Each row below holds a small network's activations on one input, seen along a few directions.
In each table, some parts of the input vary, and every possible input appears once, in random order.
A made-up example of a description, with smaller parts first: ring(5) and (point or line(11) or (values(2) and line(6))).
Shared parts are said once, and a part with two or three values counts as separate values.

Other details of the inputs vary at random and push rows far along two fixed directions, the same in every table; ignore that.

Table:
x1: 17  -39  -13  -3  -32  -7  -46  31  30  -2  -7  -26
x2: 11  -32  -30  -3  0  47  -50  -13  14  9  -4  -36
x3: -10  -27  -15  -34  10  -39  -13  66  45  -5  -13  -15
x4: 26  -38  -9  -21  -5  7  -74  14  -2  17  -26  -41
x5: 17  -16  -11  -20  -7  -22  -30  45  49  -30  -7  -5
x6: -12  11  37  32  -8  -19  42  18  10  -33  25  67
x7: 1  24  -12  -29  -25  -19  -13  24  21  -10  3  5
x8: -18  19  4  43  54  31  10  -65  -45  17  30  -7
x9: -32  -17  0  -2  -18  -8  -2  40  43  -2  -5  5
x10: 6  8  18  38  5  28  14  -34  -33  9  -4  17
x11: -23  19  61  -10  3  -18  69  55  -9  -44  39  56
x12: 8  -35  -6  -74  -19  36  -15  50  25  -15  -41  -54
x13: -5  38  14  9  -14  -48  55  16  5  -29  45  57
x14: 8  13  -29  -26  -15  -15  -5  23  30  -16  15  -9
x15: -5  3  -14  -29  -29  1  11  10  41  -16  -13  2
x16: -20  11  20  28  18  8  31  -25  -15  24  -1  18
x17: 13  28  7  16  -11  -6  28  -33  -27  13  26  19
x18: -18  -30  -11  -4  -18  -25  -23  38  25  10  -9  -30
x19: 13  -32  12  42  30  11  -2  -47  -69  21  39  11
x20: 1  11  -11  -26  -24  -1  5  16  48  -15  -15  0
x21: -5  27  43  5  12  -35  74  20  30  -58  -11  83
x22: 29  -58  -20  -37  4  6  -44  1  12  15  -42  -40
x23: 20  2  -11  43  37  39  -15  -80  -64  0  31  -11
x24: 19  -30  -31  -3  -2  50  -62  -14  13  13  -14  -48
x25: -3  -29  -5  -18  -12  -29  -12  44  23  31  -35  -25
x26: -15  16  5  27  40  6  30  -58  -50  12  -3  -9
x27: -31  41  42  23  7  -46  76  41  24  -17  -4  67
x28: -4  22  3  14  -9  7  18  -23  -8  -8  34  25
x29: 8  -31  -28  -27  -2  2  -68  21  11  38  -37  -59
x30: -15  15  12  29  48  26  25  -69  -45  23  1  -6
x31: -3  10  -18  -14  -23  18  -21  -1  9  -1  3  0
x32: 3  34  43  9  9  -58  34  25  0  -41  6  68
x33: 4  -17  -1  -7  -36  5  -7  38  48  -2  -31  11
x34: -26  7  17  55  30  23  15  -58  -49  27  31  7
x35: -5  -9  9  28  1  14  3  -13  -8  0  18  24
x36: 10  21  -4  2  19  4  26  -65  -43  5  27  9
x37: 25  9  9  14  3  10  9  -56  -56  37  23  -5
x38: -23  13  2  -8  -8  -13  -11  46  40  -4  -28  1
x39: 3  6  43  5  45  -61  53  42  3  -45  35  84
x40: 31  -31  -10  -9  -36  -2  -36  27  30  16  -42  -26
x41: -9  42  46  14  3  -35  47  33  20  -47  5  85
x42: -25  16  19  29  29  22  7  -49  -43  17  14  11
x43: 5  16  -22  -18  -23  8  -27  12  14  -2  -6  -11
x44: -13  -44  -9  -9  -9  -21  -28  31  13  22  -6  -33
x45: -9  -19  -10  -11  -16  -22  -13  38  27  25  -38  -30
x46: -7  11  -3  15  -8  20  14  -34  -22  -2  33  20
x47: -3  29  1  9  4  4  27  -16  -2  -17  35  29
x48: -23  20  17  19  29  -26  8  -16  -37  6  8  6
x49: -6  13  3  52  24  21  15  -55  -64  37  -1  -13
x50: 6  0  10  10  -2  -17  17  -13  -23  2  46  20
x51: 24  -9  -31  -29  3  5  -39  1  15  12  14  -43
x52: 29  -29  10  31  26  27  -11  -61  -84  48  4  -11
x53: 10  -3  -8  -15  -30  -9  -44  41  38  -19  -33  -9
x54: -3  -30  -26  -27  10  -1  -29  -1  11  25  -41  -61
x55: -5  24  -7  -17  -24  -4  -8  26  32  -15  -1  12
x56: -19  7  3  63  30  21  12  -71  -80  24  30  -7
x57: 0  22  -24  -23  -22  -22  8  43  45  -30  10  11
x58: 6  21  2  19  -6  21  17  -36  -20  11  17  15
x59: -12  -19  -28  -27  3  -27  -28  56  45  -7  -17  -38
x60: 22  1  7  48  1  22  7  -44  -52  11  -4  4
x61: -11  45  17  10  -19  -53  68  34  18  -43  38  72
x62: 41  -63  -49  -19  3  63  -93  -66  -24  42  -48  -99
x63: 12  23  -8  -6  -29  -11  15  12  20  2  -2  3
x64: -8  -11  -38  -10  6  6  -41  23  28  3  -20  -62
x65: 0  -7  -5  -11  -22  15  -37  19  30  -7  -21  -3
x66: -21  8  -12  -18  -17  -24  -24  55  37  -8  -39  -18
x67: 13  -25  -15  3  -37  -6  -36  42  40  -14  -17  -15
x68: 2  27  35  3  10  -52  73  21  22  -58  -11  78
x69: 15  -30  -3  -37  -32  58  -33  29  -7  27  -35  -63
x70: 12  17  4  7  19  16  -17  -64  -71  25  29  -8
x71: -7  12  -17  -17  -21  -4  6  33  45  -23  11  13
x72: -23  -16  -21  -13  4  9  -20  28  44  1  -11  -21
x73: -6  14  40  -3  21  42  5  -25  -64  -5  17  -8
x74: -1  -40  -19  -32  14  -11  -23  8  10  28  -37  -49
x75: -13  -19  -14  3  32  47  -11  -65  -23  35  -15  -37
x76: 10  29  -5  0  4  1  26  -42  -18  -4  11  5
x77: 6  -9  7  20  30  45  12  -89  -55  7  8  4
x78: 7  -17  -1  -61  -7  27  -20  79  35  -22  -9  -37
x79: 3  29  8  17  -3  10  36  -38  -24  10  24  33
x80: 0  30  36  -26  2  -71  80  22  18  -37  21  68
Description of these inputs: values(5) and (point or (values(3) and line(5))).
Question: The inputs of x45 and x48 match in every part but the values(5) part. If x10 is changed in the same way as x45 into x48, which row does it become?
Answer: x41
Question: The inputs of x30 and x38 match in every part but the values(5) part. If x77 is changed in the same way as x30 into x38, which row does it become?
Answer: x65
Question: Which other rows does x5 become when the values(3) part takes its other values? List them by row number.
Answer: x14, x59
Question: Which other rows does x26 become when the line(5) part takes its other values? List them by row number.
Answer: x30, x54, x74, x75

Table:
x81: 45  -50  -29  -20  22  49  -77  -34  -60  30  25  -74
x82: 35  4  -6  0  26  43  -9  -84  -74  7  45  -13
x83: -7  -20  -12  -45  -27  24  -22  37  55  10  -59  -43
x84: -4  -15  -54  10  -10  29  -52  -43  -16  49  5  -74
x85: -32  50  59  34  69  -10  109  -64  -79  -12  25  74
x86: -33  13  68  38  91  -24  74  -40  -83  -12  32  47
x87: -15  -19  -18  40  35  -1  -36  -44  -55  41  36  -35
x88: -32  62  19  30  -5  -64  76  24  21  -29  38  79
x89: -9  12  9  -26  -58  -14  19  90  103  -44  -46  36
x90: 20  21  -4  -55  -47  -30  17  71  78  -52  -2  35
x91: 48  -9  -42  -15  -46  63  -64  -20  26  1  -4  -28
x92: -20  -48  59  2  9  -90  24  98  35  -6  -79  32
x93: 4  2  -48  7  -59  25  -58  10  50  18  -15  -36
Question: Describe the family of inputs behind these rows.
Answer: point or (values(3) and line(4))
Question: Which other rows does x93 become when the values(3) part takes its other values? List them by row number.
Answer: x89, x91
Question: Which other rows does x83 become when the line(4) part takes its other values? List them by row number.
Answer: x85, x86, x89
